These are the activations of a small neural network, seen along a few directions. Each row is one input.
In each table, some parts of the input vary, and every possible input appears once, in random order.
Descriptions start from the smaller parts, as in this example, which fits no table here: one of 5 places around a ring, together with either a single point or one of 11 places around a ring or (one of 2 separate values, together with one of 6 places along a line).
Shared parts are said once, and a part with two or three values counts as separate values.
In the rows, zero is written as 128.

Other details of the inputs vary at random and push rows far along two fixed directions, the same in every table; ignore that.

A family of inputs:
R1: 129,223,131,132,138,146,117,145,139,90,93,127,124
R2: 137,69,115,98,156,129,200,110,128,215,142,166,173
R3: 128,179,127,142,108,132,102,126,141,84,107,146,119
R4: 121,170,99,124,101,143,95,135,133,108,97,134,103
R5: 134,64,138,121,145,122,148,120,109,151,152,108,128
R6: 115,162,112,140,107,138,93,139,128,101,107,120,102
R7: 136,127,104,111,137,131,161,118,135,171,128,165,156
R8: 135,73,180,157,143,109,115,126,119,101,156,79,107
R9: 122,163,39,93,112,165,143,123,129,189,63,188,128
R10: 126,178,60,90,110,148,149,127,143,180,93,195,156
R11: 121,205,112,131,132,158,105,141,120,100,76,108,101
R12: 127,106,145,141,127,132,118,125,126,110,126,110,103
R13: 131,109,57,86,137,150,175,116,119,218,102,171,146
R14: 130,173,129,145,116,132,113,125,152,94,105,145,120
R15: 127,97,189,153,133,94,119,134,124,94,180,91,137
R16: 137,72,158,125,151,115,168,117,132,154,161,126,148
R17: 120,181,130,143,108,127,103,135,143,92,121,136,125
R18: 137,94,192,147,138,95,116,130,127,88,183,93,136
R19: 128,178,128,138,111,132,105,127,145,84,112,145,117
R20: 122,73,135,119,137,121,144,133,111,154,158,103,129
R21: 113,163,114,139,102,135,90,141,128,97,107,118,101
R22: 118,180,132,141,104,129,101,138,144,83,124,131,118
R23: 130,63,134,123,145,127,153,119,113,161,137,118,131
R24: 134,79,180,151,136,98,103,131,110,91,170,72,117
R25: 139,72,113,92,155,118,189,116,121,217,162,156,185
R26: 131,74,177,147,136,100,104,133,109,101,166,79,118
Description of these inputs: one of 2 separate values, together with either a single point or (one of 3 separate values, together with one of 4 places along a line).
The inputs of R2 and R23 match in every part but the choice among 2 separate values. If R3 is changed in the same way as R2 into R23, which row does it become?
Answer: R9
Which other rows does R20 become when the choice among 3 separate values takes its other values? List them by row number.
Answer: R6, R21
Start at R17 and move only the place on the line of 4, one step at a time. The first step leads to R25. Which rows follow, in order?
Answer: R7, R14
Which other rows does R1 become when the choice among 2 separate values takes its other values? List them by row number.
Answer: R11

A family of inputs:
R27: 138,190,109,124,107,145,101,123,137,93,93,149,109
R28: 129,164,82,115,105,154,92,134,125,112,85,142,88
R29: 124,88,150,155,119,116,103,119,110,97,142,88,105
R30: 126,109,161,155,137,117,102,134,102,85,138,65,108
R31: 128,150,37,78,122,167,150,135,122,198,81,161,130
R32: 121,169,78,86,122,156,165,129,135,174,100,176,149
R33: 143,73,136,115,137,114,153,120,127,178,151,136,157
R34: 107,150,138,143,114,134,103,138,129,97,113,103,93
R35: 118,148,72,106,125,153,170,126,147,187,109,189,150
R36: 129,165,74,91,136,151,162,128,137,169,92,169,144
R37: 136,117,169,145,138,115,110,125,124,78,141,107,110
R38: 125,155,144,135,118,117,109,143,134,107,124,120,130
R39: 113,59,131,118,140,119,162,127,123,181,153,117,132
R40: 132,99,170,153,150,115,119,123,121,95,146,102,127
R41: 140,87,138,121,151,129,164,121,121,157,140,135,141
R42: 134,128,178,139,129,114,111,132,122,80,167,93,125
R43: 121,142,134,139,130,139,111,134,129,113,107,99,97
R44: 133,87,139,118,161,118,159,128,119,170,143,119,159
R45: 141,147,132,135,128,120,106,124,126,101,125,131,115
R46: 137,109,166,154,123,101,100,123,126,91,154,107,124
R47: 117,144,150,149,112,122,105,138,138,93,129,127,129
R48: 117,105,168,156,125,114,102,138,101,91,150,70,112
R49: 126,76,139,115,147,119,176,124,129,165,167,133,153
R50: 120,154,65,94,114,141,148,134,144,191,99,189,157
R51: 123,153,138,133,122,113,109,132,125,111,136,124,132
R52: 133,54,121,112,154,126,163,112,93,181,142,114,138
R53: 112,170,80,126,89,150,85,150,136,102,92,142,93
R54: 121,211,116,140,103,154,115,138,147,101,95,148,110
R55: 117,115,127,140,113,136,111,121,137,123,112,115,98
R56: 130,165,64,99,123,146,136,123,131,175,85,187,139
R57: 123,185,110,143,93,140,96,124,149,101,85,152,118
R58: 140,89,137,113,160,123,178,124,122,166,151,121,148
R59: 123,194,106,126,95,140,99,130,149,93,109,153,118
R60: 130,142,136,144,116,128,123,122,145,94,123,130,114
R61: 134,113,173,154,137,114,105,126,119,94,138,103,124
R62: 144,66,128,114,148,110,163,110,121,177,166,138,156
R63: 116,67,116,121,133,117,162,124,103,179,149,119,143
R64: 138,140,135,134,111,126,110,118,138,93,129,126,121
R65: 125,114,172,142,128,110,114,131,133,77,164,105,124
R66: 139,141,138,133,125,117,107,133,129,108,112,134,118
R67: 122,169,76,94,123,155,175,131,140,177,98,176,146
R68: 133,86,129,114,143,111,156,124,123,172,172,139,158
R69: 121,151,135,139,114,113,99,133,136,105,139,131,130
R70: 130,64,139,127,149,119,161,111,123,169,152,135,156
R71: 135,97,135,114,145,116,158,125,115,168,166,126,158
R72: 121,192,113,139,125,148,109,130,141,107,88,135,123
R73: 133,103,135,127,155,123,166,127,124,157,139,122,143
R74: 122,87,144,121,154,123,166,124,116,172,157,127,160
R75: 135,37,119,104,135,126,154,119,114,186,156,113,134
R76: 132,169,71,97,130,147,149,132,139,183,84,168,151
R77: 127,190,112,148,96,148,110,125,155,94,90,154,105
R78: 138,125,173,150,141,108,99,133,117,87,154,88,126
R79: 123,124,177,152,132,109,107,137,124,87,149,96,132
R80: 126,128,141,139,126,135,102,128,127,106,108,111,88
R81: 131,182,107,128,117,149,123,125,140,103,91,155,108
R82: 128,98,171,144,125,116,96,149,112,82,160,69,101
R83: 109,184,108,141,110,143,106,132,150,107,104,157,124
R84: 143,93,134,110,158,118,161,123,119,161,155,118,153
R85: 131,140,139,130,117,125,115,122,140,92,125,133,116
R86: 137,128,165,149,145,106,107,130,123,88,157,89,125
Describe the family of inputs behind these rows.
Answer: one of 5 places around a ring, together with either one of 3 separate values or one of 9 places around a ring
The inputs of R45 and R86 match in every part but the place on the ring of 5. If R28 is changed in the same way as R45 into R86, which row does it become?
Answer: R31
The inputs of R49 and R60 match in every part but the place on the ring of 5. If R83 is changed in the same way as R49 into R60, which row does it become?
Answer: R70
Start at R27 and move only the place on the ring of 5, one step at a time. The first step leads to R64. Which rows follow, in order?
Answer: R59, R42, R84
Start at R51 and move only the place on the ring of 9, one step at a time. The first step leads to R38. Which rows follow, in order?
Answer: R79, R74, R54, R67, R32, R42, R71
Start at R51 and move only the place on the ring of 5, one step at a time. The first step leads to R78. Which rows follow, in order?
Answer: R56, R46, R69
Which other rows does R53 become when the choice among 3 separate values takes its other values? List them by row number.
Answer: R39, R63

A family of inputs:
R87: 137,126,186,150,123,91,126,120,150,79,184,134,156
R88: 141,45,164,122,154,116,152,119,90,144,173,82,134
R89: 124,223,86,108,119,130,144,133,155,154,98,198,180
R90: 142,114,220,168,143,93,126,117,138,50,189,102,137
R91: 118,165,61,97,98,153,119,128,121,162,91,171,130
R92: 144,20,123,94,180,121,194,113,88,222,162,116,162
R93: 120,156,141,151,134,135,104,140,122,80,125,92,103
R94: 120,131,147,140,117,125,103,130,134,97,125,119,106
R95: 134,154,74,113,121,152,129,125,136,155,81,160,119
R96: 106,197,138,160,87,137,64,146,142,45,103,116,86
R97: 136,85,134,129,144,126,146,125,119,149,133,114,128
R98: 138,97,168,162,142,111,100,123,115,86,139,80,108
R99: 141,131,225,166,162,88,123,130,130,67,180,88,157
R100: 126,104,164,152,137,120,124,129,122,101,136,95,111
R101: 136,161,111,106,123,129,165,114,164,148,137,194,164
R102: 126,125,131,147,115,117,92,126,124,102,125,115,110
R103: 132,155,127,143,109,128,79,135,128,71,104,115,91
R104: 106,194,98,145,86,143,88,133,149,95,81,160,100
R105: 107,178,61,110,105,155,128,134,137,158,95,162,135
R106: 133,106,92,98,128,132,141,125,113,174,125,133,133
R107: 130,22,136,121,151,106,170,117,109,203,174,117,162
R108: 129,170,157,170,102,120,48,136,136,32,111,91,77
R109: 119,172,64,97,121,169,143,128,120,171,84,158,130
R110: 129,74,184,146,148,108,130,137,117,107,167,78,114
R111: 121,147,73,97,128,152,147,135,134,178,110,154,135
R112: 132,61,149,129,141,114,147,121,120,157,155,104,138
R113: 122,90,132,116,148,134,166,127,114,164,137,120,137
R114: 117,227,66,135,74,152,64,132,144,83,61,165,89
R115: 140,160,146,117,141,112,149,130,145,142,141,155,181
R116: 121,145,77,98,122,155,156,122,136,176,86,171,126
R117: 124,170,51,89,114,162,139,132,134,181,83,167,132
R118: 134,70,184,160,140,106,116,125,123,104,166,89,114
R119: 123,206,150,159,98,136,51,148,131,20,102,87,68
R120: 116,147,140,145,115,128,105,143,137,95,123,104,103
R121: 127,125,104,123,132,145,150,115,123,158,102,134,128
R122: 138,89,166,135,131,114,107,131,108,96,153,83,110
R123: 134,79,132,122,142,134,155,121,128,159,130,129,133
R124: 137,193,91,108,115,143,159,116,166,139,109,204,153
R125: 130,106,113,123,140,140,157,123,124,161,116,141,133
R126: 147,121,148,101,171,110,186,131,136,180,155,158,191
R127: 128,158,70,100,106,150,116,122,127,153,89,168,119
R128: 116,98,162,145,121,113,114,134,126,107,147,109,123
R129: 118,98,174,153,131,100,98,140,110,89,175,74,120
R130: 130,35,112,82,172,128,215,120,106,240,166,129,166
Describe the family of inputs behind these rows.
Answer: one of 4 places along a line, together with either one of 2 separate values or one of 9 places around a ring
The inputs of R108 and R102 match in every part but the place on the line of 4. If R115 is changed in the same way as R108 into R102, which row does it become?
Answer: R89
The inputs of R103 and R114 match in every part but the place on the line of 4. If R130 is changed in the same way as R103 into R114, which row does it become?
Answer: R105
List by row number the other rows that have the place on the line of 4 in common with R113.
Answer: R88, R90, R92, R93, R98, R99, R100, R109, R121, R125
Which other rows does R87 become when the choice among 2 separate values takes its other values? List them by row number.
Answer: R89
Which other rows does R106 become when the place on the line of 4 takes its other values? List them by row number.
Answer: R88, R91, R122
